A small network was shown many inputs. Here are its activations along a few directions, one row for each input.
In each table, some parts of the input vary, and every possible input appears once, in random order.
A made-up example of a description, with smaller parts first: one of 6 places along a line, together with either a single point or (one of 2 separate values, together with one of 5 places around a ring) or one of 11 places along a line.
Shared parts are said once, and a part with two or three values counts as separate values.

Other details of the inputs vary at random and push rows far along two fixed directions, the same in every table; ignore that.

Table:
row 1: 5 18 -2 -2 -4 -17 -7 -35 8 8 -26 26 8 5
row 2: 9 20 5 3 -2 -21 -6 -36 9 -4 -22 24 8 5
row 3: 3 36 11 14 -39 -27 -16 -36 15 -2 -46 13 24 0
row 4: 7 2 7 2 -8 -2 -10 24 14 6 5 -25 20 -16
row 5: 5 19 17 16 -42 -19 -19 28 8 -3 -7 -36 27 -28
row 6: -1 -2 -5 -9 27 9 8 -46 1 6 -17 41 -7 23
row 7: 1 1 -3 15 -19 3 -12 19 0 -6 2 -23 13 -8
row 8: 6 -1 -10 -9 36 4 8 -49 -2 3 -7 48 -13 22
row 9: 1 -18 -16 -12 26 7 4 14 -9 12 13 1 -7 1
row 10: -6 -6 -1 -10 16 2 16 -41 -10 2 -25 41 -21 20
row 11: -13 -5 -7 -10 5 18 8 10 3 -6 27 -10 -15 10
row 12: 5 -1 18 1 -14 -8 0 23 6 -1 2 -22 9 -18
row 13: -3 11 11 -3 -15 -15 5 -30 1 4 -36 23 -2 6
row 14: -1 -4 -1 -16 21 -12 17 -38 -10 7 -21 42 -21 15
row 15: 2 -16 -3 -7 25 2 12 14 -13 -1 18 2 -15 -2
row 16: 7 24 17 6 -6 -16 -3 -45 7 -6 -27 28 7 6
row 17: 5 -10 -5 -2 19 0 3 15 -12 -3 19 -2 -10 -5
row 18: -14 25 3 -6 -21 -4 0 -35 15 -3 -21 18 -6 18
row 19: -7 -3 -4 -11 10 13 9 10 6 -5 30 -10 -14 7
row 20: 3 -19 6 -6 16 10 13 13 -7 -2 15 -6 -9 -3
row 21: 4 17 24 24 -44 -4 -19 23 12 -10 -5 -38 31 -23
row 22: -6 -18 -7 1 10 13 8 17 -16 -2 10 -5 -13 0
row 23: 3 16 7 17 -44 -8 -23 28 15 4 -10 -36 32 -22
row 24: -1 -14 -6 -5 14 -2 9 18 -15 3 12 -3 -12 -5
row 25: -13 26 0 -9 -20 -12 1 -35 13 2 -22 21 -8 18
row 26: -3 -18 0 2 14 14 10 14 -12 -5 16 -5 -10 0
row 27: 11 19 16 15 -35 -13 -23 25 23 1 -3 -36 36 -26
row 28: -1 0 -1 4 -17 2 -10 26 6 9 -3 -25 18 -12
row 29: -11 -7 -16 -18 13 4 10 11 -3 4 26 -2 -24 11
row 30: 2 -18 -14 2 22 16 3 7 -12 -7 21 0 -8 7
row 31: -2 -16 -18 1 13 18 -2 14 -8 4 14 -4 -5 3
row 32: -7 -3 -8 -15 12 5 8 14 4 -1 30 -9 -18 6
row 33: 2 -15 -11 2 16 19 -1 10 -4 1 19 -4 -1 2
row 34: 11 33 21 16 -29 -21 -15 -34 22 -8 -31 6 28 -3
row 35: -2 17 6 8 -11 -9 -4 -35 -1 -4 -30 25 0 8
row 36: -4 -19 -14 -3 15 19 1 16 -6 7 9 -6 -3 4
row 37: 4 -18 -7 -8 30 17 6 9 -2 6 19 -1 -3 3
row 38: -3 -25 0 -6 19 17 15 10 -13 -2 15 0 -15 3
row 39: 2 -14 3 -1 18 8 10 13 -9 -4 18 -4 -8 -3
row 40: -1 3 1 10 -20 -5 -9 24 -7 -2 0 -20 7 -13
row 41: 6 4 -2 9 -16 -11 -12 24 1 -1 5 -24 15 -15
row 42: -5 -17 -9 -2 10 5 9 20 -18 2 10 -4 -14 -2
Each input here is: one of 6 places around a ring, together with either a single point or one of 6 places along a line.
Changing only the place on the ring of 6 turns row 18 into row 19. The same change can be made to row 31. Which row results?
Answer: row 8
Changing only the place on the ring of 6 turns row 11 into row 29. The same change can be made to row 30. Which row results?
Answer: row 41

Table:
row 43: 2 21 31 -4 -12 -16 6 -29 17 -5 -16 17 6 -1
row 44: -8 -3 -25 -13 7 -4 12 -26 -8 13 0 46 -12 30
row 45: 7 21 1 -7 9 -29 -4 -43 9 6 -24 23 2 9
row 46: 14 21 -2 -2 11 -17 -14 -41 15 9 -32 23 11 3
row 47: 9 -4 27 16 -13 6 -1 23 13 -11 14 -30 25 -12
row 48: -2 7 -10 17 -29 3 -27 40 10 9 0 -47 26 -15
row 49: -16 -20 -29 -19 20 15 18 34 -21 0 39 -10 -40 6
row 50: 3 13 5 -14 6 -20 7 -7 3 -5 4 7 -13 1
row 51: 9 -29 -16 2 40 23 3 27 -15 -3 44 -4 -2 -5
row 52: -10 12 22 5 -50 6 -6 33 18 -8 -3 -44 14 -20
row 53: -5 15 17 9 -27 8 2 -38 12 -11 -26 14 12 10
row 54: -7 -30 -32 -7 49 36 3 -9 -21 3 15 16 -34 20
row 55: 5 -22 11 18 -12 -12 2 34 -33 4 -15 -12 6 -25
Describe the family of inputs behind these rows.
Answer: either a single point or (one of 2 separate values, together with one of 6 places around a ring)
Which other rows does row 50 become when the place on the ring of 6 takes its other values? List them by row number.
Answer: row 43, row 45, row 46, row 47, row 51

Table:
row 56: -6 6 -11 -3 -5 1 -5 -8 14 2 -1 0 2 10
row 57: -1 4 4 -15 12 -15 12 -33 -4 5 -16 34 -18 10
row 58: 0 14 22 2 -7 -15 5 -20 5 -4 -22 13 4 -2
row 59: -9 7 -12 -8 16 13 3 -47 5 1 -11 40 -14 29
row 60: 2 23 -2 0 -7 -17 -8 -24 14 2 -10 14 4 5
row 61: 11 -12 -8 19 -12 3 -20 42 -7 6 4 -34 29 -25
row 62: 3 -26 -13 9 7 6 -1 37 -27 4 4 -14 -4 -14
row 63: 3 -21 9 4 6 12 10 27 -10 -11 20 -18 -3 -10
row 64: -11 29 22 12 -50 -5 -8 -16 17 -4 -28 -8 15 -1
row 65: 9 19 13 4 -22 -14 -13 5 21 4 -6 -16 24 -15
row 66: 10 -10 0 -3 30 12 8 -24 -4 -5 6 21 -5 11
row 67: -13 -24 -22 -16 20 15 17 18 -17 2 25 -3 -29 14
row 68: -7 -19 -19 -15 25 4 13 20 -21 0 30 1 -31 5
row 69: 8 8 16 10 -12 -1 -11 21 13 -1 7 -29 25 -18
Describe the family of inputs behind these rows.
Answer: one of 2 separate values, together with either a single point or one of 6 places along a line
Changing only the choice among 2 separate values turns row 64 into row 59. The same change can be made to row 57. Which row results?
Answer: row 65

Table:
row 70: -5 -14 -11 -3 20 9 7 -19 -15 5 -11 28 -15 13
row 71: 5 9 11 -2 6 -8 5 -44 6 -6 -19 30 0 14
row 72: -5 -19 -21 -1 16 11 2 31 -22 2 25 -11 -14 -4
row 73: -1 -12 -2 5 2 16 -1 12 -5 2 4 -7 3 -1
row 74: -3 -10 -22 -15 36 13 11 -31 -8 0 10 35 -25 26
row 75: -2 -8 -17 -11 21 11 2 7 1 7 16 2 -6 6
row 76: 2 0 -9 4 9 4 -6 10 -1 0 14 -3 2 -1
row 77: 4 -3 4 8 -5 11 -9 11 4 2 3 -13 17 -7
row 78: 10 6 11 6 -12 -15 -6 5 4 -3 -8 -11 14 -11
row 79: 4 11 6 -2 -1 -10 1 -16 12 -2 -2 7 2 1
row 80: -5 1 11 -1 -14 6 2 20 10 -1 9 -23 2 -5
row 81: -9 -10 -11 -6 4 19 4 21 -1 4 18 -15 -8 4
row 82: -1 -1 10 -1 2 -2 7 -19 -5 0 -20 20 -5 2
row 83: 4 5 -1 2 6 -1 -1 -35 4 -2 -15 22 4 14
row 84: -1 16 20 0 -21 -5 -6 -1 22 -2 -6 -15 15 -6
row 85: 4 19 -1 1 -16 -16 -11 -19 11 3 -18 10 9 2
row 86: 2 -27 -10 -4 18 5 11 30 -20 -2 22 -12 -12 -5
row 87: 8 1 2 -3 18 -8 7 -30 2 -3 -9 25 -3 9
row 88: -5 -13 -5 -7 12 12 12 10 -6 -5 23 -4 -18 5
row 89: -5 11 -2 1 -11 2 -1 -18 7 -2 -9 8 -2 10
row 90: 8 10 9 12 -13 -5 -13 -4 12 5 -15 -3 25 -9
row 91: 0 7 6 0 -19 -13 -1 10 2 -1 -1 -12 3 -9
row 92: -6 6 4 -3 4 -4 7 -20 -8 -6 -10 22 -14 8
row 93: -10 3 -6 -6 -6 3 1 -5 2 5 -8 5 -6 8
row 94: 4 22 4 9 -17 -16 -15 -12 7 1 -18 4 14 -4
row 95: 4 -20 3 -1 19 17 6 20 -8 0 22 -11 -2 -6
row 96: 8 -15 3 2 7 3 -1 33 -8 4 14 -20 4 -18
row 97: 2 -20 -3 -4 19 6 10 15 -19 4 7 2 -11 -5
row 98: -2 18 19 10 -23 -5 -4 -6 9 -8 -9 -7 8 -5
row 99: -7 2 -3 8 -12 4 -7 15 -6 -4 2 -13 0 -6
row 100: 10 19 24 12 -19 -14 -9 -14 17 1 -23 -2 25 -14
row 101: 1 -13 -21 -7 24 9 2 9 -4 2 25 3 -11 7
row 102: -6 -2 2 -4 -6 -2 6 4 -2 -5 4 -1 -10 2
row 103: -7 -5 -8 2 -15 5 -4 24 -2 -2 11 -21 -1 -4
row 104: -3 -8 -4 8 -11 3 -4 16 -4 -4 -1 -16 5 -4
row 105: 7 -10 -14 -1 14 -1 -2 1 -9 2 1 5 -1 3
row 106: 5 13 10 1 -18 -17 -7 4 10 -1 -4 -10 9 -9
row 107: -4 1 5 -5 -10 -6 3 19 2 5 3 -16 0 -8
row 108: 1 -12 -12 4 1 0 -1 16 -11 1 4 -9 1 -4
row 109: -3 -20 -9 -10 28 5 18 -15 -19 -4 2 26 -25 16
row 110: 6 20 15 8 -19 -18 -10 -1 7 -2 -11 -6 12 -12
row 111: -5 -7 -8 6 -1 17 -3 26 -7 -4 21 -20 -4 -4
row 112: -4 12 -7 -3 -9 -13 -1 -24 1 4 -18 18 -3 9
row 113: 0 18 3 -1 -20 -12 -12 -1 15 8 -15 -6 15 -5
row 114: 2 11 20 6 -11 -3 2 -25 8 -2 -25 14 7 1
row 115: -2 -4 -6 -15 29 4 15 -33 -3 -3 8 31 -22 20
row 116: 4 -3 0 2 13 2 1 14 -3 -3 20 -7 -3 -6
row 117: -2 -2 -1 -7 27 6 9 -22 -7 -5 9 24 -17 13
row 118: 0 13 5 11 -15 3 -13 4 8 -4 3 -13 14 -5
row 119: 7 -1 -10 0 16 -1 -1 -21 1 0 -6 19 2 9
row 120: -2 1 4 4 -7 -6 1 18 -8 -3 7 -11 -2 -11
row 121: 2 -10 0 11 -15 3 -9 37 -6 6 3 -30 15 -20
row 122: 7 8 2 4 0 -9 -8 -22 2 8 -26 19 9 0
row 123: -8 -2 6 -5 -10 1 5 18 3 1 5 -15 -4 -4
row 124: -2 -15 -18 -7 31 13 14 -30 -14 -2 -2 32 -21 24
row 125: -6 15 -1 -5 -16 -10 -3 -13 7 9 -21 7 5 3
row 126: -5 -9 -9 -5 4 17 -3 26 4 4 24 -22 2 -1
row 127: 1 -16 1 1 8 10 9 15 -7 -7 15 -11 -6 1
row 128: 2 28 20 0 -20 -19 -6 -27 25 3 -24 7 17 -1
row 129: 2 10 13 0 -21 -11 -7 23 13 4 1 -26 14 -16
Describe the family of inputs behind these rows.
Answer: one of 2 separate values, together with one of 5 places along a line, together with one of 6 places around a ring
Changing only the place on the line of 5 turns row 97 into row 107. The same change can be made to row 73. Which row results?
Answer: row 81
Changing only the place on the line of 5 turns row 112 into row 121. The same change can be made to row 115. Which row results?
Answer: row 95
Which other rows does row 86 become when the choice among 2 separate values takes its other values? List them by row number.
Answer: row 108
A walk changes only the place on the line of 5. It starts at row 123 and steps to row 102. List the rest of the walk in order.
Answer: row 92, row 109, row 82
Which other rows does row 72 become when the choice among 2 separate values takes its other values? List them by row number.
Answer: row 120
